Small tables with named rows and columns. After each table, cells are looked up by row and column.

kesemo =
,butek,libi,mas,did,palufe,kigi,gufete
gek,0.5,0.6,0.8,0.7,0.3,0.6,0.6
tilalez,0.3,0.4,0.2,0.7,0.7,0.5,0.5
gilus,0.6,0.4,0.2,0.9,0.4,0.2,0.4
kovug,0.3,0.3,0.1,0.6,0.8,0.5,0.5
difiso,0.8,0.4,0.3,0.7,0.2,0.0,0.5

tilalez, butek -> 0.3
gek, libi -> 0.6
difiso, gufete -> 0.5
kovug, kigi -> 0.5
tilalez, palufe -> 0.7
tilalez, kigi -> 0.5
kovug, mas -> 0.1
tilalez, libi -> 0.4
kovug, gufete -> 0.5
gilus, did -> 0.9
tilalez, mas -> 0.2

rapufo =
         nir  zol  kas  riti  rasu  femo
luvobo   109   83   23    91   203    29
garegu   110   68  131   133    59   184
gedu     105   84  113   114    70   151
timoz     83  122   55    88   208     3
fik      139  175  156   134   112     8
meda      50  130   99    87    52   115
ziz      112  106  118   144    98    87
fival     73    7  190   239    82   198
biperid   47  148  143    73    97    75
lar        6   69   86   122   137    40
kat      111   76  128   134    56   195
nog      103   35  155   193    86   178

garegu, rasu: 59
kat, zol: 76
timoz, kas: 55
fik, nir: 139
fival, kas: 190
fival, zol: 7
lar, nir: 6
kat, femo: 195
lar, zol: 69

mero.csv
,gal,pupetov,defiv,rozono,mus,pum,fosub,tel,lepulem,dudapip
subuf,31420,26556,29953,25777,22192,31244,45356,33253,24416,34528
dar,51811,65119,17537,33315,19443,61443,63017,60944,65980,52889
bozulo,16188,63570,65894,67711,27582,28020,21846,31911,14140,52924
bap,70897,30145,26357,54737,49556,31588,35240,68178,23511,64401
zurana,76591,45751,35331,28177,26111,31521,73271,71365,46141,47801
povi,76884,63217,82667,30117,34839,67551,37068,39049,44457,28243
kifufaz,37160,39586,56052,69537,66500,52556,30127,65503,68544,28380
menepag,36398,55162,57787,40733,27495,21815,84025,70904,69910,60406
tos,41537,50119,54029,22953,62681,27909,27741,51845,67181,69866
vaped,28468,67417,29046,36152,63565,59175,38519,68961,27448,27287
miz,24769,41093,45538,15333,22629,59097,74509,58016,58936,56255
gudilif,42525,30138,25937,67128,28314,44625,32908,21150,69724,28921
zes,49917,31705,69328,62929,61914,64341,55755,50681,56022,42984
sud,39934,82316,49434,50974,18529,20873,73701,49254,51978,37414

dudapip of menepag is 60406
tel of menepag is 70904
defiv of zurana is 35331
defiv of povi is 82667
mus of bozulo is 27582
mus of tos is 62681
tel of miz is 58016
gal of povi is 76884
rozono of bap is 54737
mus of sud is 18529
pum of bap is 31588
pupetov of zes is 31705
pupetov of menepag is 55162
gal of bap is 70897
lepulem of miz is 58936
pupetov of tos is 50119
pum of zurana is 31521
defiv of kifufaz is 56052
Which row has the largest dudapip? tos

nis:
	kuza	kol	delidin	zap	bil	kor	lof	baranu	naguli	rodipe
vav	121	131	147	136	98	150	164	95	145	135
dafom	148	139	173	159	95	159	146	154	150	140
vup	146	155	135	127	145	159	161	133	141	148
vudep	180	146	159	132	156	149	144	59	148	134
naparir	172	139	130	143	161	153	145	101	151	143
nesi	148	151	169	174	191	137	139	166	148	157
ravad	151	146	165	161	116	140	147	122	146	150
pagok	158	153	133	155	137	160	157	96	151	131
peseva	153	134	135	154	131	156	151	141	150	146
lum	111	144	137	101	136	138	150	139	146	138
pezut	148	163	147	145	141	141	138	137	147	125

vup, naguli -> 141
lum, delidin -> 137
dafom, delidin -> 173
vav, bil -> 98
nesi, baranu -> 166
naparir, lof -> 145
pezut, kol -> 163
dafom, rodipe -> 140
vav, kuza -> 121
peseva, kol -> 134
vudep, kuza -> 180
naparir, kol -> 139
naparir, bil -> 161
vav, naguli -> 145
vav, baranu -> 95
Row with the largest rodipe: nesi

gorig
|  | verusol | torono | bazo | kiz | fim | rurarul | dafo | lof | belal | kiruvam |
|---|---|---|---|---|---|---|---|---|---|---|
| vupuse | 6 | 89 | 4 | 14 | 13 | 20 | -31 | -57 | 36 | -37 |
| vof | 12 | -66 | 59 | -3 | 4 | -17 | 41 | 77 | -35 | 21 |
| fod | 7 | -30 | 9 | 6 | 1 | 10 | 10 | 21 | -12 | 35 |
| ref | 7 | 88 | 9 | 14 | 15 | 18 | -29 | -54 | 35 | -41 |
| kul | 17 | -19 | 91 | -4 | 15 | -30 | 40 | 69 | -23 | -34 |
| badevuf | 6 | -23 | 7 | 7 | 0 | 12 | 6 | 15 | -9 | 34 |
| lon | 8 | -40 | 18 | 4 | 1 | 5 | 16 | 33 | -18 | 35 |
| kina | 8 | -36 | 11 | 5 | 2 | 9 | 13 | 26 | -15 | 36 |
| noge | 4 | 77 | -14 | 16 | 10 | 28 | -35 | -62 | 35 | -16 |

What is the rurarul of vupuse in gorig? 20
What is the fim of vof in gorig? 4
What is the bazo of lon in gorig? 18
What is the dafo of kina in gorig? 13
What is the rurarul of badevuf in gorig? 12
What is the torono of lon in gorig? -40
What is the fim of lon in gorig? 1
What is the belal of noge in gorig? 35
What is the dafo of ref in gorig? -29
What is the kiz of kina in gorig? 5
What is the kiruvam of badevuf in gorig? 34
What is the verusol of kul in gorig? 17
What is the kiz of fod in gorig? 6
What is the rurarul of kul in gorig? -30
What is the torono of kina in gorig? -36
What is the dafo of lon in gorig? 16
What is the verusol of noge in gorig? 4
What is the fim of noge in gorig? 10
What is the kiz of kul in gorig? -4

